Read these off the row that follows.
1) Find the entry just left of -2.79.
2) Find the entry just right of the smallest entry.
3) Find the entry just left of -4.58.
-2.03 -6.65 -2.79 5.98 2.82 -2.72 -4.58 5.13 -5.04 1.88 -2.06 0.90
1) -6.65
2) -2.79
3) -2.72

Questions about the grid below.
1) Which number is the top entry of the column that holds the smallest entry?
2) Which number is the entry just right of the smallest entry?
3) Which number is the second smallest entry?
4) Which number is the top entry of the column that holds the largest entry?
5) Which number is the entry just left of the largest entry?
6) Which number is the last entry, reading row by row?
7) Which number is the bottom-left entry?
8) Which number is the smallest entry in the last row?
 -4   10    4   -7    8    8  -15   -8   -9   -7
-22    3    0   13   17   21   -9    9  -16   13
-22   -6    4   -2   -4    8  -21  -18   39   -2
 -4   10   16  -12    8    4  -15  -11  -16   -2
 11   10    4  -27   12    4   -3  -18   -1  -17
  1    3  -13  -12   17   11   14  -11   -1    8
  1    3  -17  -17   21    4   14  -15   -9    8
 15   15    4  -32   17    1   -3  -11   -1  -17
 -8   10   -5   -7   21    8    2   -1  -16   23
  6   10  -13  -12   21   11   14  -11   -9    3
 -4    8   -5   -7   -8   11  -15  -15   31    3
 -8    8    4  -17    8   -9   -9  -18   -9   -7
 -4   13   12  -17    8    1  -15  -15  -16   -2
1) -7
2) 17
3) -27
4) -9
5) -18
6) -2
7) -4
8) -17

A = ((252, 747, 252, 765, 252, 759, 296, 758, 773, 288, 253, 251, 297, 291, 295, 767), (944, 497, 949, 527, 941, 489, 905, 501, 530, 926, 947, 944, 911, 917, 916, 528), (395, 825, 392, 866, 394, 847, 450, 857, 877, 443, 393, 390, 448, 446, 445, 867), (216, 739, 215, 754, 219, 749, 267, 747, 759, 255, 218, 215, 264, 256, 264, 753), (499, 169, 499, 120, 500, 136, 435, 143, 104, 427, 501, 500, 432, 428, 430, 118), (418, 869, 421, 911, 422, 898, 492, 897, 928, 490, 421, 424, 491, 489, 495, 912), (682, 234, 685, 190, 685, 206, 617, 204, 173, 619, 687, 682, 615, 614, 612, 190), (236, 748, 232, 757, 238, 759, 284, 755, 758, 275, 232, 236, 279, 276, 281, 760), (838, 344, 835, 326, 830, 336, 790, 333, 319, 797, 831, 833, 787, 796, 797, 326))
The entry just right of the smallest entry -> 427
Find the entry just right of 219.
A: 749
Find the entry just left of 749.
A: 219
Find the entry just right of the largest entry.
A: 527
Find the entry just left of the smallest entry.
A: 143
The entry just left of 492 -> 898
The entry just right of 275: 232
The entry just left of 497 -> 944
The entry just left of 143 -> 435
The entry just right of 218: 215
Find the entry just right of 276.
A: 281
Find the entry just right of 947.
A: 944

Questions about the table below.
1) What is the entry in the bottom-right corner?
2) What is the bottom entry of the column that holds the largest entry?
3) What is the entry directly above the smallest entry?
4) What is the entry just right of -40?
5) What is the bottom-left entry?
6) What is the entry directly above 16?
7) What is the entry directly above -26?
8) What is the fifth entry in reading order?
-8	18	-3	-11	10	42	0	-10	5
3	-4	-16	10	-5	46	3	-3	-6
-20	4	-21	12	0	39	16	-3	1
6	39	-2	-7	1	-40	7	-16	-12
24	-3	-18	3	0	-7	22	10	-9
17	6	27	0	-11	-19	3	-28	-26
1) -26
2) -19
3) 39
4) 7
5) 17
6) 3
7) -9
8) 10
